A small network was shown many inputs. Here are its activations along a few directions, one row for each input.
In each table, some parts of the input vary, and every possible input appears once, in random order.
A made-up example of a description, with smaller parts first: one of 8 places around a ring, together with either a single point or one of 11 places around a ring or (one of 3 separate values, together with one of 6 places along a line).
Shared parts are said once, and a part with two or three values counts as separate values.

A family of inputs:
x1: [ 0.03 -3.31 -1.48  3.87  0.76 -0.49  3.17  0.23 -0.46  4.71 -2.69 -5.38]
x2: [-7.63 -2.44  6.78  2.17  4.40  0.25 -2.32  1.88  2.95 -6.13  0.19 -0.75]
x3: [ 2.31 -2.59 -1.91  0.54  0.64  0.44  4.38  3.82  0.77  5.59  0.23 -5.40]
x4: [ 0.81  1.02 -0.25 -3.63 -2.43  0.01 -4.41 -3.00 -1.68 -0.99  4.36  3.94]
x5: [-7.41 -0.27  3.89  1.42 -0.16  0.36  0.28 -0.25  5.92 -4.65 -1.81 -2.80]
x6: [ 2.45 -1.65 -3.02  1.02  0.21 -1.07  3.23  2.58 -1.34  5.48 -1.03 -5.24]
x7: [ 4.16  1.46 -1.28  2.95  0.26 -0.93  3.88  0.01 -3.79  0.30 -5.66  0.62]
x8: [ 5.38  1.59 -3.06  0.85 -0.23 -1.25  4.15  2.04 -4.17  1.43 -3.67 -0.21]
x9: [ 1.09  2.18 -1.51 -2.34 -0.55  0.97 -5.90 -2.46 -0.40 -1.51  2.18  3.15]
x10: [ 4.99  1.45 -1.29  0.71 -0.02 -2.41  3.77 -2.26 -4.50  1.40 -4.24  2.47]
x11: [-3.38  1.89  0.89 -2.95  1.17  2.48 -5.19 -3.06  1.75 -3.90  3.06  5.20]
x12: [ 1.17 -4.22 -1.32  2.33  0.53 -2.54  2.68 -2.16 -0.50  6.55 -0.26 -3.39]
x13: [-4.02  1.73  2.42 -1.93 -2.43  2.09 -3.17 -1.76  1.09 -3.80  5.45  5.30]
x14: [-1.60  1.54  0.81 -2.26 -4.16  0.81 -3.36 -2.63 -1.01 -1.64  7.04  3.96]
x15: [-3.43 -2.29  3.30 -0.34  1.42 -0.39 -0.63  5.39  6.16 -0.61 -1.51 -5.31]
x16: [ 5.93  1.58 -2.80 -0.03 -0.08 -0.21  5.33  3.36 -3.44  1.29 -3.15  0.23]
x17: [-0.85  2.32 -0.16 -2.39  0.66  1.88 -5.91 -1.74  2.65 -3.51  1.51  3.62]
Describe the family of inputs behind these rows. -> either one of 3 separate values or one of 6 places around a ring or (one of 2 separate values, together with one of 4 places along a line)
Start at x12 and move only the place on the line of 4, one step at a time. The first step leads to x1. Which rows follow, in order? -> x6, x3
Start at x14 and move only the place on the ring of 6, one step at a time. The first step leads to x4. Which rows follow, in order? -> x9, x17, x11, x13

A family of inputs:
x18: [ 2.42  3.05 -1.99 -1.70  0.00  0.23 -3.07 -1.89 -1.15 -1.44 -1.71  3.10]
x19: [-2.66 -0.45  2.23 -2.58 -1.12  0.94 -2.92  3.52  3.50 -2.14  4.23 -2.01]
x20: [ 1.01  3.64 -0.32  0.08 -1.95  0.41 -0.71 -4.10 -3.43 -3.18  0.00  5.22]
x21: [ 5.26 -0.46 -2.55  2.37  1.28 -0.23  5.66  5.03 -1.96  3.40 -4.79 -3.31]
x22: [ 4.10 -0.52 -2.26  2.40  0.72 -0.28  7.19  4.23 -1.67  3.41 -5.53 -4.68]
x23: [ 3.31 -1.74 -3.78  1.86  0.53 -0.37  6.39  3.11 -1.05  5.76 -2.28 -5.78]
x24: [-6.65 -1.32  4.15  2.20  2.37  0.63 -1.71 -0.76  4.16 -3.95 -1.40 -0.46]
x25: [-2.56  1.37  2.66 -1.81  0.24  0.63 -2.20  4.06  3.26 -5.25 -0.01 -0.01]
x26: [ 1.75  0.64 -1.73 -3.34 -0.62  1.08 -3.74 -0.54 -0.18  1.16  3.38  1.75]
x27: [ 4.14 -1.47 -1.82  2.27  1.10 -2.14  6.10  1.54 -2.09  4.05 -6.49 -4.14]
x28: [ 2.66  0.96 -2.75 -1.45 -1.61  0.35 -2.72 -3.68 -1.83  1.53  2.56  3.15]
x29: [-0.72  0.77  0.33 -1.64 -2.82  0.77 -1.06 -2.48 -2.81 -0.22  5.29  4.52]
x30: [ 1.42  0.07 -0.36 -2.86 -0.94  0.67 -2.57 -0.92 -1.38  0.53  5.22  3.70]
x31: [-6.11  0.15  3.22  0.36  0.06  0.87 -1.23 -0.94  5.47 -4.94 -0.78 -0.32]
x32: [ 4.58 -1.47 -3.50  2.06  0.79 -0.37  4.85  3.94 -1.68  5.88 -2.15 -4.35]
x33: [ 2.34  2.99 -0.88 -2.43  1.15  0.82 -2.73 -0.05 -0.80 -2.27 -0.53  3.77]
x34: [ 3.18 -2.40 -3.24  1.91  0.64 -2.23  5.27  0.56 -1.70  6.36 -3.15 -5.32]
x35: [-6.02 -1.36  2.70 -0.17 -0.91  1.09 -2.49 -1.40  5.87 -1.31  2.58 -2.15]
x36: [ 0.49  1.30 -1.70 -0.96 -3.46  0.29 -1.67 -4.48 -2.27  0.43  3.74  3.84]
x37: [-4.40  0.30  2.17 -2.00 -1.43  1.57 -2.76  0.81  4.17 -1.18  4.06 -0.67]
x38: [ 1.81  0.82 -2.81 -2.51 -1.75  0.34 -3.90 -2.31 -0.24  1.51  1.77  1.47]
x39: [ 4.26 -1.98  0.08  3.86 -0.01 -3.77  6.72  1.37 -3.16  3.72 -6.12 -3.42]
x40: [-4.10  2.10  2.44 -1.29 -0.41  1.21 -1.59  1.37  3.68 -5.06 -0.12  1.55]
x41: [ 1.86  2.43  0.43 -1.88  0.79  0.14 -1.26 -0.80 -2.66 -3.16  1.23  5.61]
x42: [-5.59 -4.29  3.80  1.41  3.43 -0.01 -3.01  0.67  2.47 -0.52  2.31 -2.97]
x43: [-5.51 -2.41  4.42  2.42  4.84  0.12 -1.52  1.34  2.32 -3.92 -1.72 -1.58]
x44: [-6.37 -3.20  3.35  1.23  1.30  0.61 -2.99 -1.31  4.44 -0.27  2.24 -1.98]
x45: [ 3.38  2.82 -1.76 -0.70 -0.19  0.01 -1.94 -3.59 -2.48 -1.31 -0.67  4.43]
x46: [ 2.89 -2.99 -1.74  3.37 -0.52 -3.79  5.68  0.11 -2.82  6.56 -2.55 -4.93]
x47: [-0.19  2.66  1.22 -0.47 -1.50  0.43 -0.05 -2.39 -3.96 -4.21  1.38  6.00]
Changing only one part turns x47 into x29. The same change can be made to x25. Which row results? -> x19
Describe the family of inputs behind these rows. -> one of 2 separate values, together with either one of 4 places along a line or one of 5 places along a line or one of 6 places around a ring
Start at x21 and move only the place on the line of 4, one step at a time. The first step leads to x22. Which rows follow, in order? -> x27, x39
Which other rows does x46 become when the place on the line of 4 takes its other values? List them by row number. -> x23, x32, x34

A family of inputs:
x48: [-4.08  1.41  3.18 -2.09 -1.47  1.14 -1.01  0.03  2.14 -4.34  2.99  2.64]
x49: [ 3.63 -0.07 -0.86 -1.20  1.40 -0.07  1.41  5.32  0.48  1.46 -2.21 -2.45]
x50: [-4.28  1.97  2.31 -0.80  0.88  1.01 -3.79 -1.52  4.14 -5.04 -0.42  1.96]
x51: [ 5.27  3.12 -4.00 -2.32 -3.73 -0.19 -2.13 -5.52 -5.38  2.28  2.76  5.93]
x52: [-4.44 -1.00  2.45 -1.31 -1.87  0.95 -2.09 -1.85  2.13 -1.05  5.49  1.87]
x53: [ 2.51  0.50 -1.88  0.24  0.57  1.26  3.24  4.05  0.46  1.46 -2.33 -2.91]
x54: [ 1.08 -1.86 -1.98  1.68 -1.22 -1.45  3.60  0.94 -0.38  4.43 -1.80 -4.61]
x55: [ 2.51 -1.12 -3.63  0.34 -0.27  0.60  2.64  1.98  0.29  4.73  0.06 -4.20]
x56: [-4.14  1.18  2.94 -1.37  1.73  1.08 -4.45 -0.08  2.59 -5.74  0.34  1.90]
x57: [ 2.22 -0.58 -0.06  3.52  2.52 -1.26  4.77  0.83 -3.34  0.61 -4.87  0.06]
x58: [-5.08 -0.73  1.97 -0.34  0.46  1.07 -4.95 -3.24  4.56 -2.15  1.78  0.92]
x59: [ 3.65 -1.80 -2.62 -1.33  0.82 -1.00  0.89  3.39  0.01  5.22  0.63 -3.56]
x60: [-3.40 -0.42  2.26 -1.19 -0.87  1.21 -4.92 -1.42  0.76 -2.05  6.21  2.40]
x61: [-4.87 -1.41  2.84 -0.87  1.40  1.02 -5.47 -1.90  2.84 -2.77  2.38  0.77]
x62: [ 6.50  4.85 -3.64 -3.02 -1.80  0.38 -1.13 -2.76 -5.04 -1.76 -0.13  7.34]
x63: [ 1.50 -1.07  0.70  3.35  0.59 -2.10  4.65  1.00 -1.25  0.79 -4.81 -2.36]
x64: [ 1.71 -2.47 -1.23  3.60  1.96 -1.66  4.39 -1.58 -3.79  4.42 -2.68 -1.85]
x65: [ 1.29  0.03 -0.53  1.95 -0.59 -0.73  4.00  2.81 -0.13  1.18 -4.15 -3.34]
x66: [-2.97  2.23  2.12 -1.89 -0.63  1.58 -4.05  0.65  0.61 -5.57  3.45  3.55]
x67: [ 1.39 -2.75 -0.35  3.06  0.10 -2.84  4.41 -1.15 -1.69  3.87 -2.70 -4.06]
Changing only one part turns x56 into x61. The same change can be made to x62. Which row results? -> x51
Describe the family of inputs behind these rows. -> one of 2 separate values, together with either a single point or one of 4 places along a line or one of 5 places along a line
Which other rows does x55 become when the place on the line of 5 takes its other values? List them by row number. -> x54, x59, x64, x67
Start at x49 and move only the place on the line of 5, one step at a time. The first step leads to x53. Which rows follow, in order? -> x65, x63, x57

A family of inputs:
x68: [-0.59 -1.04  0.11 -3.66 -0.19  0.47 -4.26 -0.27  1.70  1.76  5.51  0.63]
x69: [ 4.00 -1.12 -2.90  0.64  0.23 -0.94 -0.27  0.26 -2.73  3.84 -1.12 -2.74]
x70: [-3.74  0.01  1.82  1.35  1.47 -1.15 -1.86 -2.81  2.76 -1.98 -2.99 -1.17]
x71: [-2.80 -1.07  4.79  2.33 -0.74 -1.40  1.27 -1.17 -1.09 -3.12 -0.09  1.52]
x72: [ 0.04 -0.94 -0.18  3.16  1.47  0.18  6.62  1.74 -1.06  1.79 -3.46 -2.61]
x73: [-2.89 -0.71  1.88  3.98  2.93  0.15 -0.56 -3.91  0.84 -2.15 -3.39  1.36]
x74: [ 2.12 -2.18  0.07  0.03  2.08 -1.79  1.79  4.66  1.78  2.38 -2.74 -4.38]
x75: [-6.20 -0.76  2.72 -0.64  0.51  1.89 -2.53  2.53  3.04 -3.58  3.72 -0.57]
x76: [-0.50  0.33 -1.63 -0.13 -1.56 -1.30 -2.90 -5.00 -0.01  1.09  0.21  1.60]
x77: [ 3.01 -1.62 -3.29  1.31  0.93 -0.36  2.69 -0.69 -3.39  4.29 -1.09 -1.64]
x78: [ 1.78 -0.69 -0.59  0.44 -0.17 -0.27  3.56  5.36  2.50  2.03 -2.33 -4.29]
x79: [ 5.47  6.31 -1.79 -3.48 -0.36  1.65 -1.72  2.37 -3.85 -3.83 -2.07  6.58]
x80: [ 1.09  0.49 -0.67  1.42 -1.51 -0.46  5.69  3.66  0.79  1.42 -2.76 -3.42]
x81: [ 0.37 -0.24 -1.20  1.84  0.25 -0.02 -1.92 -5.73 -2.13  1.18  0.06  3.44]
x82: [-3.97 -1.39  2.94 -2.24  1.47  0.45 -3.70  2.90  4.05 -1.64  1.86 -1.58]
x83: [-1.71 -0.94  3.09  2.25  1.37 -2.32  2.34 -3.11 -1.36 -1.64 -3.28  1.76]
x84: [ 4.29  6.36 -0.36 -2.70  1.65  1.16 -0.41  3.84 -2.05 -8.47 -3.53  6.04]
x85: [ 2.60 -0.45 -3.02  1.18 -1.04  0.33  4.77 -0.35 -2.98  4.10 -0.57 -0.96]
x86: [ 4.10 -0.20 -2.74 -0.73 -1.83  0.01  1.99  2.67 -0.54  4.43  0.53 -2.49]
x87: [-2.55 -0.33  0.67 -2.13 -0.89  1.66 -3.06 -0.67  0.66 -0.21  7.44  1.43]
x88: [ 0.10  2.65 -1.45 -3.39 -3.48  0.82 -2.65 -2.72  1.72 -1.14  2.41  2.02]
x89: [-1.88  0.03  0.65 -0.35 -2.89 -0.08 -2.07 -3.00 -1.16 -0.40  4.74  2.02]
x90: [-4.19  0.20  1.69 -1.55  2.12  3.72 -4.49  2.27  5.10 -3.75  1.52  0.70]
x91: [-0.93  1.18 -1.00 -3.11 -0.07  3.00 -4.81 -1.13  2.60 -0.60  5.56  2.50]
x92: [ 1.04 -0.36  0.04  0.45 -0.52 -2.00  0.73 -4.88 -3.77  0.66  0.23  3.33]
x93: [ 0.78 -1.77 -0.83  3.07  3.21 -0.94  4.31  1.01 -1.34  2.30 -3.94 -3.48]
x94: [ 4.19 -1.75 -2.38 -1.48  0.27 -0.99  0.39  1.91 -0.67  4.60  0.52 -2.45]
x95: [ 3.45  0.71 -3.25 -0.10 -2.91 -0.28  3.68  1.28 -1.49  3.68 -0.37 -1.70]
x96: [-5.59 -0.43  3.89  1.16 -0.98  0.17 -1.13 -0.27  1.49 -3.81  1.61 -0.17]
x97: [ 2.04 -1.57 -0.59  2.56  2.26 -1.48  1.11  2.42 -0.52  1.75 -4.06 -4.81]
x98: [-2.91  1.71  1.74 -2.14 -0.86  1.56 -2.66 -0.02  4.45 -4.70 -0.88  0.07]
x99: [-0.03 -0.43  1.76  0.65 -2.22 -1.42  0.07 -3.17 -3.36 -0.28  2.77  3.49]
Describe the family of inputs behind these rows. -> one of 2 separate values, together with either a single point or one of 6 places around a ring or one of 9 places around a ring
Changing only the choice among 2 separate values turns x81 into x73. The same change can be made to x79. Which row results? -> x84
